A small network was shown many inputs. Here are its activations along a few directions, one row for each input.
Each table varies a few parts of the input and shows all the possible inputs, shuffled.
Descriptions start from the smaller parts, as in this example, which fits no table here: one of 4 places along a line, together with either a single point or one of 9 places around a ring or (one of 3 separate values, together with one of 8 places around a ring).
Shared parts are said once, and a part with two or three values counts as separate values.

Rows:
r1: [-0.08  0.66 -0.75  0.36 -0.35  1.93  2.52 -0.23 -2.17 -0.52 -0.44 -0.49
 -2.31 -0.21  1.01 -2.32  3.07  2.43]
r2: [ 2.48 -3.65 -0.44 -0.36 -0.20  0.93  0.27 -0.63 -2.36  1.32  0.58 -0.15
  1.92  0.68 -0.67  1.89 -0.55 -0.94]
r3: [ 1.98 -2.42 -2.14 -0.58  1.06  1.33  0.19 -0.72  1.52 -0.07 -1.13  0.56
  3.20  0.53 -1.27  1.94 -1.64 -2.62]
r4: [ 2.47 -1.27  0.62 -0.71  0.27 -0.05 -1.09  0.48  0.06  0.64  0.64 -0.56
  2.89  1.32 -2.30  0.30 -1.84 -0.97]
r5: [-0.46  3.48  2.42 -0.23 -1.65  1.55  1.20 -0.03 -0.30 -1.08  0.60 -2.97
 -1.95 -0.14  0.87 -2.50  2.34  1.20]
r6: [-0.01  2.07 -0.84  0.81  1.36  1.18  2.22  2.41  2.11 -1.74  0.31 -0.50
 -0.60  0.06  3.43 -2.40 -0.32  1.56]
r7: [ 3.33 -1.39 -0.42 -1.06 -1.19 -0.18 -0.75 -0.99 -3.36  2.04 -0.62 -0.55
  0.79 -0.56 -1.20  1.74 -0.45 -0.59]
r8: [-0.99  2.02  0.17  2.22  1.18  0.89  2.36  0.78  0.74 -1.21  0.10 -1.23
 -0.78  1.15  0.44 -2.61  0.95  2.35]
r9: [-0.64  0.95  0.13 -0.32 -1.50  1.56  2.11 -1.07 -3.44 -0.64 -0.19 -2.16
 -2.06 -0.09  0.92 -1.84  3.43  2.02]
r10: [ 2.54 -1.02  1.65 -0.32 -0.41  0.86 -1.09  0.90  0.92  0.88  1.21 -1.44
  2.16  0.42 -0.96  1.93 -1.79 -1.54]
r11: [ 1.46 -1.68 -0.72 -0.45  0.74  1.39 -0.14 -0.95  0.64  1.33 -1.32 -0.15
  3.05 -0.91 -2.37  1.93 -0.94 -1.56]
r12: [ 2.84  0.84  2.69 -0.23 -2.07 -0.33 -2.17 -0.91 -0.46  1.61  0.65 -3.25
  0.90 -2.12 -1.80  1.46 -0.49 -1.84]
r13: [-2.00  1.65 -1.37  1.29  1.51  2.09  2.88 -0.15  0.66 -0.95 -1.67 -0.89
  0.29 -0.27  0.50 -0.57  1.82  2.10]
r14: [-0.39  3.79  1.22  0.82 -1.34 -0.39  1.38 -0.40 -1.06 -0.87 -0.78 -2.34
 -0.93 -0.39  0.13 -3.32  2.09  1.76]
r15: [-0.78  1.45 -1.35  1.39  1.60  1.04  2.28  2.04  1.03 -2.83 -0.05 -0.16
  0.26  2.17  1.28 -2.59 -0.10  2.35]
r16: [ 3.05 -0.48  0.93 -0.70 -0.98 -0.20 -1.90 -0.36 -0.16  0.99 -0.03 -1.21
  1.81  0.87 -3.03  0.08 -0.53 -1.27]
r17: [-1.46  1.76 -2.55  0.65  2.25  2.44  3.40  0.34  1.28 -2.20 -1.30  0.97
  0.43  0.24  0.92 -1.52  0.40  1.89]
r18: [ 2.98  0.18  2.40  0.18 -1.19  1.12 -1.65  0.22  0.50  1.48  0.64 -1.30
  1.09 -0.93 -1.99  1.07 -0.80 -1.77]
r19: [ 1.64  0.62  1.19 -1.71 -0.99  1.30 -0.91 -3.01 -1.36  1.57 -0.93 -1.25
  1.70 -1.62 -3.76  1.08 -0.23 -1.66]
r20: [-1.09  3.00 -0.69 -0.17  1.08  0.94  2.01 -0.91 -0.33 -0.83 -2.03 -1.68
 -1.28 -0.72  0.35 -0.82  2.91  1.75]
r21: [-0.04  0.22 -2.05  0.08  0.63  0.46  3.11  0.05 -1.40 -0.58 -0.25 -0.90
 -2.06  0.14  2.25 -1.45  1.85  3.12]
r22: [ 3.16 -3.35 -2.14 -0.94  1.09  0.13  0.51  0.55 -1.71  0.68  0.28  0.94
  1.33 -0.09  0.08  1.23 -2.11 -1.32]
r23: [-0.56  0.30 -3.05  1.11  1.35  1.79  3.41  1.19 -1.35 -1.82  0.18  0.68
 -1.12  0.77  1.69 -1.21  0.44  3.02]
r24: [-1.07  3.63  0.04 -0.34 -1.09  0.75  2.26 -1.94 -0.99 -0.75 -2.35 -1.78
 -0.52 -1.42  0.28 -1.71  2.71  1.47]
r25: [ 2.46 -0.41  2.19 -0.01 -2.18 -0.14 -2.10 -1.64 -1.11  1.17 -0.39 -2.90
  1.30  0.23 -2.91  0.28 -0.61 -1.69]
r26: [ 2.98 -1.60 -0.65  0.95  1.31 -0.66 -0.60  0.78  0.91  0.33  0.21  0.22
  2.92  0.59 -0.55  0.04 -2.94 -2.36]
r27: [-8.66 -3.31 -0.95 -1.64  0.40 -6.35 -4.82  0.41  3.47  0.83 -0.17  8.15
 -3.04  0.34  1.33  4.17 -2.38 -2.16]
r28: [ 3.00 -1.79  0.06 -1.12  0.37  1.28 -0.96  2.21  1.92 -0.20  1.15  0.09
  2.39  0.30 -0.27  0.82 -2.73 -2.23]
r29: [-7.33 -5.17 -0.52 -1.21  0.78 -6.23 -4.59  0.40  0.31  1.21  3.23  8.80
 -3.79  0.51  3.42  2.44 -1.45 -2.12]
r30: [-0.51  3.32  1.16  1.87 -0.80  1.56  1.16  1.50  0.67 -0.93 -0.26 -2.19
 -1.49 -0.52  0.79 -1.33  2.02  1.92]
r31: [ 2.62 -1.35  1.04 -0.29 -1.43 -0.24 -0.66 -2.51 -3.95  1.91  0.49 -2.06
  0.32 -1.69 -1.78  1.82  0.62 -1.15]
r32: [-7.49 -3.69  0.81  0.66  0.70 -7.23 -6.07  0.47  3.50  0.18  2.45  7.76
 -3.36  1.38  2.08  1.86 -2.63 -2.04]
r33: [-7.34 -2.69  1.13  0.38 -0.17 -6.14 -6.21  1.12  4.36  0.67  3.61  7.66
 -3.39  0.17  3.18  3.05 -2.71 -2.38]
r34: [-0.02  3.42  0.72  1.15 -0.11 -0.21  1.63  0.45 -0.31 -1.51 -0.99 -1.27
 -1.25  0.46  0.46 -2.93  1.74  2.39]
r35: [-0.24  2.36  0.29  0.19 -0.28  1.24  2.29  1.62  1.93 -2.02  0.74 -1.27
 -0.95  0.74  1.39 -1.73  1.13  2.83]
r36: [ 2.17 -0.46 -0.21 -1.76  0.23  0.58 -1.47 -1.49 -0.70  1.91 -2.18 -1.21
  2.13 -1.39 -1.92  1.70 -0.28 -1.92]
What is each input in this table made of?
Answer: one of 4 separate values, together with either a single point or (one of 2 separate values, together with one of 4 places along a line)
Changing only the choice among 4 separate values turns r25 into r31. The same change can be made to r32. Which row results?
Answer: r29
List by row number the other rows that have the choice among 4 separate values in common with r20.
Answer: r3, r11, r13, r17, r19, r24, r27, r36
Which other rows does r25 become when the choice among 2 separate values takes its other values? List them by row number.
Answer: r14
Which other rows does r1 become when the choice among 2 separate values takes its other values? List them by row number.
Answer: r7

Rows:
r37: [-3.19 -4.04  0.24 -1.67  0.68 -4.84 -6.65  0.46  1.30  2.83  2.59  7.47
 -1.03 -0.45 -1.02  3.69 -4.17 -4.08]
r38: [ 3.36 -0.31  0.43 -0.79 -0.21  1.29  0.63 -1.44 -1.21  1.35 -0.85 -0.65
  1.99 -0.72 -2.07  0.82  0.30 -0.67]
r39: [-0.03  0.72 -2.92  1.43  2.89  1.19  3.39  2.56  1.39 -1.74 -0.03 -0.20
  0.51  0.29  2.48 -0.74 -0.60  2.05]
r40: [ 3.79 -0.85  0.44  0.42  0.43  1.56  0.55  0.21  1.19  0.14 -0.38 -1.26
  3.22  0.68 -1.95  0.74 -1.08 -0.91]
r41: [ 4.82 -0.80 -1.70 -0.87  1.96  1.58  0.85  1.13 -0.01  0.34  0.24 -0.48
  3.19  0.07 -0.81 -0.03 -3.83 -1.52]
r42: [-1.87  2.25  0.78  1.19 -2.07  0.51  1.12 -0.74 -0.51 -1.55 -1.22 -2.41
 -1.70  1.00  1.63 -1.79  2.39  1.78]
r43: [-1.20  1.30 -0.70  1.57  0.66  1.33  2.38  0.03 -0.37 -1.30 -0.47 -0.52
 -1.16  0.05  1.35 -1.57  2.06  1.60]
r44: [-0.51  0.65 -2.13  1.13  1.68  1.15  2.89  0.98  0.61 -1.90 -0.78 -0.53
 -0.18  0.94  1.58 -1.71  0.40  1.89]
r45: [ 2.69 -0.33  1.87 -1.04 -1.69  0.06 -0.16 -1.53 -1.61  1.44 -0.35 -2.50
  1.31 -0.87 -2.62  0.88  1.72  0.20]
r46: [ 3.05  0.65  3.17 -1.20 -2.86 -0.02 -0.95 -2.03 -2.99  1.29  0.48 -3.85
  0.44 -1.29 -1.85 -0.43  1.29 -0.89]
r47: [-8.49 -2.52 -1.27 -0.20  1.14 -4.19 -4.61  1.27  2.34  0.17  2.18  7.35
 -4.20 -0.05  3.04  2.62 -2.16 -2.05]
r48: [-2.43  3.29  1.81  0.02 -2.61  0.37  0.57 -0.90 -0.12 -1.09 -1.40 -2.42
 -2.39  0.35  0.25 -2.49  3.67  2.61]
Changing only one part turns r41 into r39. The same change can be made to r45. Which row results?
Answer: r42
What is each input in this table made of?
Answer: one of 2 separate values, together with either a single point or one of 5 places along a line
Which other rows does r46 become when the choice among 2 separate values takes its other values? List them by row number.
Answer: r48
